Each row below holds a small network's activations on one input, seen along a few directions.
In each table, some parts of the input vary, and every possible input appears once, in random order.
A made-up example of a description, with smaller parts first: one of 8 places around a ring, together with either a single point or one of 11 places along a line or (one of 3 separate values, together with one of 4 places along a line).
Shared parts are said once, and a part with two or three values counts as separate values.
In the rows, zero is written as 128.

Other details of the inputs shift rows strongly along two fixed directions, in all tables alike. That doesn't count.
These rows show it; all are for the same input, with only those details redrawn:
203, 79, 106, 149, 69, 42, 102, 116, 115, 114, 116, 64, 184, 121
111, 123, 133, 119, 165, 154, 144, 143, 141, 119, 135, 140, 124, 137
211, 117, 76, 117, 59, 110, 119, 158, 121, 96, 114, 65, 214, 110
186, 93, 108, 138, 86, 74, 113, 127, 121, 112, 120, 79, 176, 122
75, 130, 151, 116, 203, 178, 155, 141, 149, 126, 142, 169, 93, 146
128, 62, 164, 168, 149, 37, 111, 82, 125, 142, 132, 115, 105, 146

Rows:
x1: 88, 92, 160, 159, 201, 95, 133, 97, 123, 141, 142, 155, 71, 152
x2: 140, 134, 148, 132, 60, 152, 111, 164, 78, 108, 162, 97, 185, 132
x3: 74, 101, 157, 137, 155, 87, 138, 80, 126, 157, 129, 181, 61, 148
x4: 137, 109, 98, 145, 90, 47, 117, 92, 121, 135, 129, 117, 128, 125
x5: 122, 104, 110, 125, 107, 94, 117, 99, 143, 136, 131, 127, 126, 128
x6: 143, 167, 119, 96, 106, 194, 151, 162, 125, 110, 114, 111, 135, 92
x7: 105, 135, 140, 115, 167, 167, 165, 153, 118, 120, 123, 166, 111, 141
x8: 160, 107, 122, 152, 107, 67, 110, 106, 117, 137, 129, 78, 107, 109
x9: 84, 134, 117, 98, 148, 176, 144, 116, 148, 135, 129, 159, 111, 138
x10: 204, 96, 115, 141, 53, 55, 99, 103, 116, 131, 108, 37, 157, 104
x11: 120, 186, 141, 96, 91, 195, 103, 169, 106, 114, 172, 134, 171, 134
x12: 99, 71, 170, 159, 129, 40, 114, 45, 118, 153, 121, 153, 79, 136
x13: 61, 71, 183, 153, 166, 58, 113, 46, 127, 166, 122, 165, 57, 148
x14: 206, 91, 117, 171, 49, 57, 98, 104, 117, 134, 91, 81, 183, 100
x15: 95, 144, 133, 97, 183, 214, 163, 156, 140, 116, 129, 153, 124, 143
x16: 121, 177, 105, 84, 135, 221, 155, 180, 153, 114, 134, 115, 124, 103
x17: 137, 116, 121, 149, 136, 83, 136, 126, 114, 120, 130, 118, 131, 133
x18: 114, 75, 155, 198, 161, 47, 102, 74, 137, 171, 129, 136, 80, 137
x19: 141, 144, 99, 99, 131, 185, 148, 174, 139, 102, 129, 121, 166, 123
x20: 155, 176, 47, 85, 66, 179, 147, 170, 126, 93, 115, 129, 174, 113
x21: 102, 164, 132, 119, 152, 166, 154, 148, 130, 122, 130, 139, 75, 123
x22: 113, 164, 134, 97, 170, 158, 139, 138, 137, 130, 129, 177, 109, 143
x23: 134, 203, 89, 80, 148, 199, 144, 173, 140, 99, 128, 164, 141, 134
x24: 206, 137, 93, 108, 40, 120, 112, 150, 111, 110, 95, 44, 187, 83
x25: 47, 166, 198, 127, 142, 211, 136, 150, 105, 140, 180, 142, 76, 140
x26: 153, 86, 131, 199, 107, 15, 101, 86, 127, 158, 118, 103, 123, 125
x27: 146, 192, 82, 92, 136, 162, 135, 163, 141, 109, 136, 138, 158, 123
x28: 99, 132, 155, 118, 172, 176, 159, 138, 121, 115, 121, 165, 114, 132
x29: 40, 108, 197, 151, 117, 117, 106, 88, 97, 156, 179, 164, 80, 156
x30: 110, 69, 169, 192, 155, 49, 102, 73, 152, 171, 127, 133, 87, 138
x31: 124, 183, 89, 119, 133, 217, 156, 185, 146, 116, 113, 157, 142, 120
x32: 158, 88, 132, 167, 106, 81, 104, 96, 140, 153, 107, 99, 145, 126
x33: 112, 163, 116, 104, 186, 160, 127, 134, 145, 129, 145, 163, 110, 138
x34: 99, 158, 147, 94, 182, 170, 125, 127, 142, 131, 122, 166, 115, 139
x35: 103, 107, 187, 188, 88, 109, 93, 113, 100, 158, 159, 120, 129, 142
x36: 135, 151, 110, 119, 118, 195, 133, 163, 144, 130, 98, 130, 166, 108
x37: 107, 122, 148, 116, 162, 160, 143, 139, 121, 120, 113, 142, 128, 133
x38: 127, 155, 65, 94, 109, 175, 140, 149, 137, 115, 133, 138, 147, 115
x39: 103, 158, 132, 97, 185, 164, 128, 132, 161, 130, 145, 164, 111, 141
x40: 95, 163, 121, 109, 175, 196, 170, 170, 125, 102, 129, 171, 109, 143
x41: 94, 96, 201, 155, 193, 52, 105, 48, 131, 155, 131, 175, 61, 153
x42: 206, 155, 68, 122, 44, 101, 124, 159, 114, 107, 117, 47, 177, 86
x43: 122, 86, 175, 151, 171, 38, 91, 50, 138, 158, 131, 135, 88, 160
x44: 96, 162, 126, 121, 162, 211, 163, 167, 147, 141, 116, 179, 113, 126
x45: 214, 142, 84, 112, 34, 109, 127, 159, 105, 111, 103, 58, 176, 89
Q: The inputs of x21 and x31 match in every part but one. If x16 is changed in the same way as x21 into x31, which row does it become?
A: x30
Q: Describe the family of inputs behind these rows.
A: one of 5 separate values, together with either a single point or one of 8 places around a ring
Q: Which other rows agree with x39 in the choice among 5 separate values? List them by row number.
A: x11, x22, x23, x27, x33, x34, x41, x43
Q: Which other rows does x8 become when the choice among 5 separate values takes its other values? List them by row number.
A: x1, x18, x33, x38
Q: Which other rows does x15 become when the choice among 5 separate values takes its other values? List them by row number.
A: x9, x10, x32, x43

Rows:
x46: 93, 103, 179, 180, 128, 58, 99, 92, 118, 157, 161, 134, 84, 152
x47: 196, 143, 75, 103, 86, 128, 124, 151, 120, 99, 110, 103, 202, 123
x48: 151, 117, 107, 112, 126, 111, 124, 125, 138, 122, 129, 116, 138, 127
x49: 199, 142, 75, 95, 80, 129, 131, 154, 125, 101, 116, 91, 181, 119
x50: 72, 164, 134, 109, 215, 203, 151, 147, 165, 139, 143, 188, 85, 140
x51: 61, 164, 140, 99, 209, 195, 164, 142, 148, 122, 130, 193, 89, 135
x52: 137, 164, 86, 94, 113, 192, 159, 170, 146, 110, 106, 139, 153, 105
x53: 185, 85, 100, 160, 74, 25, 102, 84, 119, 132, 106, 68, 156, 108
x54: 177, 81, 133, 177, 32, 37, 94, 99, 84, 132, 128, 84, 159, 118
x55: 68, 154, 138, 106, 199, 205, 168, 151, 151, 135, 120, 199, 79, 142
x56: 148, 115, 111, 124, 132, 102, 115, 117, 133, 123, 123, 128, 156, 133
x57: 126, 127, 140, 141, 100, 116, 116, 126, 89, 117, 147, 128, 146, 130
x58: 60, 164, 131, 104, 205, 205, 168, 142, 144, 136, 124, 180, 72, 132
x59: 116, 103, 159, 166, 158, 48, 115, 81, 136, 152, 124, 135, 75, 130
x60: 92, 155, 126, 125, 123, 190, 142, 151, 104, 121, 148, 139, 120, 123
x61: 178, 146, 65, 109, 74, 133, 133, 151, 126, 107, 102, 85, 179, 96
x62: 146, 95, 150, 155, 120, 131, 137, 147, 126, 128, 114, 101, 146, 121
x63: 115, 94, 161, 154, 163, 46, 117, 75, 119, 145, 118, 145, 90, 143
x64: 192, 149, 70, 115, 83, 134, 114, 156, 141, 110, 115, 92, 188, 100
x65: 63, 160, 129, 105, 208, 205, 163, 147, 144, 134, 125, 182, 75, 140
x66: 120, 88, 159, 146, 158, 48, 119, 83, 124, 144, 125, 135, 72, 146
x67: 88, 175, 125, 104, 202, 214, 156, 158, 162, 127, 137, 181, 97, 143
x68: 135, 130, 154, 114, 87, 129, 109, 120, 110, 125, 138, 101, 132, 124
x69: 178, 92, 153, 152, 48, 40, 71, 84, 89, 129, 123, 74, 173, 124
x70: 188, 138, 62, 111, 81, 138, 125, 149, 131, 106, 108, 87, 189, 116
x71: 99, 157, 137, 109, 122, 185, 146, 157, 105, 112, 158, 142, 115, 127
x72: 169, 139, 106, 114, 39, 152, 115, 156, 114, 124, 128, 96, 197, 111
x73: 106, 172, 154, 113, 125, 196, 121, 148, 127, 131, 140, 136, 122, 123
x74: 117, 67, 195, 170, 163, 70, 126, 103, 120, 140, 135, 104, 85, 140
x75: 83, 127, 125, 125, 183, 156, 139, 119, 150, 137, 128, 155, 94, 129
x76: 152, 141, 114, 130, 130, 114, 123, 136, 132, 130, 116, 126, 127, 126
x77: 146, 140, 112, 134, 129, 116, 128, 126, 144, 128, 123, 120, 132, 114
x78: 87, 91, 180, 169, 132, 56, 101, 85, 107, 146, 158, 142, 101, 160
x79: 72, 151, 139, 107, 202, 209, 169, 145, 155, 135, 127, 199, 84, 148
x80: 110, 78, 144, 161, 164, 58, 110, 72, 135, 156, 127, 131, 89, 142
x81: 185, 137, 71, 104, 87, 131, 116, 150, 131, 98, 113, 100, 204, 107
x82: 152, 122, 111, 123, 131, 110, 121, 122, 131, 115, 120, 129, 155, 140
x83: 87, 83, 178, 177, 117, 64, 110, 87, 118, 157, 150, 143, 89, 153
x84: 185, 145, 74, 105, 83, 128, 128, 147, 128, 98, 111, 98, 201, 104
x85: 123, 146, 148, 135, 162, 193, 148, 179, 138, 122, 131, 119, 131, 121
x86: 100, 104, 184, 184, 131, 65, 103, 88, 99, 152, 156, 136, 78, 140
x87: 143, 107, 110, 133, 117, 112, 123, 119, 144, 130, 113, 128, 141, 118
x88: 142, 153, 81, 93, 122, 198, 148, 168, 153, 115, 116, 143, 166, 118
x89: 149, 123, 103, 128, 126, 117, 129, 121, 127, 128, 115, 116, 137, 131
x90: 114, 79, 155, 148, 161, 52, 112, 76, 138, 143, 134, 131, 81, 137
x91: 143, 104, 138, 151, 127, 135, 134, 146, 120, 124, 118, 84, 143, 117
x92: 203, 154, 75, 115, 82, 131, 121, 158, 130, 111, 112, 94, 186, 115
x93: 140, 170, 87, 78, 121, 185, 158, 171, 141, 100, 120, 125, 144, 107
x94: 129, 121, 156, 133, 83, 133, 110, 116, 115, 137, 124, 118, 136, 122
x95: 111, 147, 110, 111, 146, 180, 159, 144, 153, 124, 118, 156, 126, 117
x96: 170, 147, 108, 106, 54, 144, 106, 153, 103, 113, 137, 94, 209, 118
x97: 117, 90, 160, 154, 165, 46, 112, 80, 119, 143, 120, 148, 93, 151
x98: 149, 185, 88, 97, 126, 188, 148, 175, 139, 114, 114, 131, 147, 109
x99: 71, 167, 155, 88, 153, 218, 148, 158, 130, 131, 163, 160, 105, 138
x100: 120, 173, 118, 94, 94, 219, 129, 161, 118, 116, 128, 112, 156, 111
x101: 115, 69, 195, 179, 170, 69, 119, 100, 115, 139, 129, 117, 107, 144
x102: 82, 89, 169, 175, 126, 64, 106, 84, 111, 155, 154, 126, 85, 151
x103: 119, 75, 156, 164, 154, 59, 119, 76, 140, 151, 119, 148, 90, 152
x104: 146, 132, 116, 110, 124, 112, 137, 128, 126, 121, 118, 119, 120, 121
x105: 188, 143, 73, 97, 77, 130, 136, 151, 133, 99, 117, 86, 180, 100
x106: 148, 123, 113, 128, 111, 113, 137, 126, 130, 131, 103, 129, 132, 118
x107: 73, 154, 137, 92, 210, 202, 164, 144, 157, 122, 142, 183, 78, 151
x108: 123, 129, 132, 125, 87, 117, 121, 138, 114, 121, 157, 111, 134, 137
x109: 67, 137, 162, 127, 151, 170, 129, 122, 123, 151, 153, 149, 96, 138
x110: 102, 101, 192, 171, 131, 65, 93, 83, 116, 168, 155, 130, 88, 144
Q: Describe the family of inputs behind these rows.
A: one of 5 separate values, together with either a single point or one of 4 places along a line or one of 8 places around a ring
Q: The inputs of x73 and x69 match in every part but the choice among 5 separate values. If x50 is changed in the same way as x73 into x69, which row does it become?
A: x56
Q: The inputs of x95 and x77 match in every part but the choice among 5 separate values. If x55 is changed in the same way as x95 into x77, which row does it become?
A: x76
Q: Which other rows agree with x91 in the choice among 5 separate values? List them by row number.
A: x53, x58, x60, x61, x65, x70, x75, x80, x89, x100, x102, x109
Q: A walk changes only the place on the ring of 8. It starts at x105 and steps to x90. List the rest of the walk in order.
A: x48, x107, x49, x66, x104, x93
Q: Which other rows does x72 become when the choice among 5 separate values takes its other values? List them by row number.
A: x96, x99, x109, x110
